Each row below holds a small network's activations on one record, seen along a few directions.
Here are examples, each followed by its value of one field, RAMU.
The largest differences between rows may come from other fields.
In the rows, 500 means zero.
Random noise pushes rows far along 3 fixed directions. That doesn't count. These rows show it; they differ only by the noise:
[528 501 417 527 527 570 488 564 479 423 583 519 487 475 519 603 541 532
 409 500 513 539 625 583 607]
[625 568 332 580 457 619 485 548 472 344 517 432 407 484 567 654 598 508
 455 403 517 483 628 457 585]
[404 413 763 446 687 535 433 615 432 471 497 617 547 591 399 362 309 496
 469 659 510 624 482 616 603]
[484 442 473 465 408 553 519 482 576 671 657 551 626 456 491 316 527 616
 631 437 457 624 518 654 538]
[488 464 434 494 500 549 504 539 518 529 640 553 558 455 503 513 537 572
 458 502 494 579 602 651 593]

[619 577 398 560 324 611 489 488 519 437 458 405 420 477 596 483 582 498
 631 316 461 503 524 365 483] : vide
[602 579 476 549 390 615 462 518 456 364 391 403 389 524 568 489 506 463
 598 375 481 500 500 327 498] : pomav
[448 501 392 527 593 498 494 603 414 301 551 546 430 412 568 844 549 474
 161 590 535 496 721 597 624] : sukof
[614 569 305 596 640 485 548 448 558 521 512 436 422 553 467 715 670 481
 488 494 597 326 502 462 506] : sukof
[538 523 348 494 282 552 525 454 529 532 545 440 514 390 605 489 596 551
 570 330 450 524 559 474 477] : meso
[624 535 266 591 602 489 568 421 652 681 634 484 509 547 430 590 709 550
 616 465 574 383 483 544 515] : bimo
[492 521 555 516 556 553 450 584 413 334 439 507 422 520 523 590 442 451
 405 547 508 527 554 461 565] : pomav
[346 439 633 435 542 374 529 488 479 582 500 594 599 497 468 428 413 492
 418 612 493 507 460 593 461] : biv
[566 545 550 495 431 456 501 439 515 484 308 388 448 547 486 417 439 445
 603 438 495 413 356 319 377] : fogag
[454 481 544 423 496 382 519 445 520 556 455 482 543 469 472 484 452 481
 452 562 490 462 426 498 412] : riv
[521 501 538 504 435 564 474 534 468 449 469 488 473 500 533 449 474 490
 547 442 476 558 499 461 516] : suf
[386 442 727 413 674 363 473 519 451 497 392 544 530 553 398 474 317 436
 375 692 513 483 394 530 452] : miza
[418 411 788 431 538 548 449 528 497 625 479 587 587 591 407 135 318 527
 697 538 457 659 358 542 507] : rele
[577 538 343 484 262 436 568 353 607 655 489 376 555 415 543 415 594 551
 653 333 456 447 409 431 352] : pegor
[439 459 706 465 553 543 440 573 444 450 443 560 489 547 471 374 364 485
 526 558 480 598 473 506 532] : kime
[642 555 615 566 605 539 486 412 575 631 345 410 445 721 384 263 493 455
 872 452 555 406 231 284 409] : vogas
[666 593 402 565 342 645 477 500 504 405 446 381 413 507 585 475 572 500
 653 306 477 489 526 349 504] : sok
[520 472 525 483 364 577 506 457 567 665 560 509 578 496 498 227 507 583
 741 375 440 614 430 522 483] : rele
[500 493 520 477 404 555 480 511 486 500 507 499 513 464 525 417 485 509
 571 438 460 574 502 480 504] : maba
[504 513 520 506 562 557 466 579 433 357 471 507 456 508 520 597 475 481
 387 522 513 509 587 511 579] : biv
[531 529 361 531 312 465 556 404 558 597 543 465 526 448 557 457 605 552
 582 378 462 458 502 470 413] : kime
[469 476 667 472 477 553 442 539 452 460 419 512 494 536 500 351 375 472
 589 500 465 584 442 445 498] : nufep
[552 532 464 555 513 578 474 569 477 392 503 505 428 502 523 589 512 485
 461 473 504 514 581 481 576] : bimo
[556 529 469 549 544 501 513 492 498 483 511 503 487 570 481 524 539 506
 488 500 515 427 507 496 514] : tarus
[505 496 440 502 465 552 490 540 488 447 579 529 487 435 548 567 538 527
 443 468 480 554 603 552 552] : vasut
[337 451 631 400 522 321 486 492 418 429 375 498 514 421 497 594 331 410
 280 665 492 476 448 483 413] : nufep
[395 462 426 397 341 329 569 381 558 643 539 480 605 332 542 523 522 527
 419 512 456 489 465 555 366] : riv
[471 525 628 501 523 459 472 531 385 354 351 457 438 556 493 510 388 399
 447 554 508 455 447 353 448] : maba
[315 375 671 374 510 452 492 528 484 620 578 627 641 441 475 346 374 546
 465 596 456 647 495 673 522] : meso
[677 620 441 608 530 662 434 594 396 176 353 385 280 572 562 694 522 414
 451 417 529 424 595 290 572] : vede
[580 530 353 559 594 480 559 406 614 671 574 472 514 563 442 547 660 535
 610 490 560 395 429 513 486] : tarus
[488 474 513 486 442 541 492 527 491 510 537 525 522 471 524 449 494 520
 524 463 473 582 520 540 530] : suf
[424 424 641 444 606 539 459 575 483 513 592 615 559 519 449 411 408 536
 474 589 483 616 543 650 582] : vasut
[644 570 305 574 287 521 557 394 588 570 573 393 516 471 569 444 663 541
 660 309 481 430 507 444 433] : sok
[604 544 640 538 501 640 431 555 444 387 350 435 416 626 484 337 403 463
 676 427 498 532 423 345 523] : pegor
[681 612 414 624 520 666 448 591 427 216 373 393 301 579 554 668 546 436
 471 403 541 430 592 316 584] : fogag
[371 426 489 463 514 380 556 461 541 662 657 617 640 446 470 472 513 561
 420 598 485 533 533 692 491] : vogas
[357 432 729 395 573 342 485 475 461 539 368 526 550 509 432 406 310 443
 433 650 486 508 355 495 401] : miza
[523 505 552 500 422 574 474 516 484 475 470 487 476 495 527 405 466 505
 594 434 462 563 489 446 498] : vede
[510 466 517 479 439 569 502 498 581 625 611 547 584 492 493 329 513 579
 642 438 451 593 513 598 531] : vide

Which value of RAMU does each new row have?
[443 460 683 451 488 541 451 538 461 496 448 539 515 529 494 335 383 488
 565 527 466 604 449 481 505] : riv
[389 442 509 473 559 400 531 506 487 539 616 606 565 464 485 554 485 523
 352 603 500 509 565 642 503] : vasut
[497 534 334 541 520 533 491 577 439 317 570 511 426 413 580 814 581 487
 244 533 520 494 702 555 609] : pomav
[664 622 291 610 325 536 541 422 516 429 439 353 398 494 591 585 653 490
 592 307 488 368 512 299 413] : vede
[477 465 619 498 628 563 457 605 458 427 500 567 488 567 454 482 412 496
 445 581 517 561 544 565 601] : fogag
[395 472 676 499 706 416 473 578 386 370 427 572 467 574 440 603 362 425
 297 704 532 465 510 510 517] : vede
[601 596 442 587 531 599 434 604 381 178 384 424 315 513 581 754 515 403
 350 475 533 452 625 356 582] : sok
[481 446 492 467 451 554 501 500 553 615 637 563 605 460 490 368 505 581
 583 466 461 606 539 631 551] : nufep
[531 490 567 479 426 593 486 489 544 596 528 506 555 537 480 260 465 554
 713 420 455 588 447 512 508] : pomav
[683 576 320 604 657 536 542 430 617 603 547 436 453 633 417 554 676 519
 668 460 589 347 436 456 514] : pomav
[633 599 554 570 455 548 477 481 442 355 281 373 382 623 520 438 476 412
 615 397 521 368 403 246 425] : biv
[472 483 467 513 511 537 492 567 474 430 547 538 478 465 529 589 510 514
 393 516 504 553 605 565 577] : fogag
[480 467 562 480 464 546 483 520 503 549 528 531 545 501 491 358 458 537
 590 478 471 602 482 547 528] : pegor
[691 639 297 634 646 531 509 482 482 330 373 350 298 593 509 830 656 400
 450 460 618 245 496 278 501] : meso
[476 451 398 460 291 534 545 433 623 731 693 545 634 384 541 315 598 646
 668 367 420 626 534 651 486] : kime
[521 513 528 505 423 561 484 512 484 466 450 473 472 493 541 433 487 501
 568 421 473 540 506 452 500] : sukof
[572 531 590 508 330 611 457 474 499 502 379 423 469 541 538 250 442 487
 775 343 442 560 385 324 437] : nufep
[464 500 571 494 565 537 440 602 388 314 444 521 430 498 516 618 426 435
 356 571 507 534 569 472 568] : maba
[482 511 415 478 539 396 529 478 520 478 508 489 501 441 496 684 531 479
 324 564 513 416 543 543 476] : vide
[467 437 470 442 416 541 522 479 590 683 688 577 636 437 502 339 539 615
 591 458 446 626 547 675 539] : riv
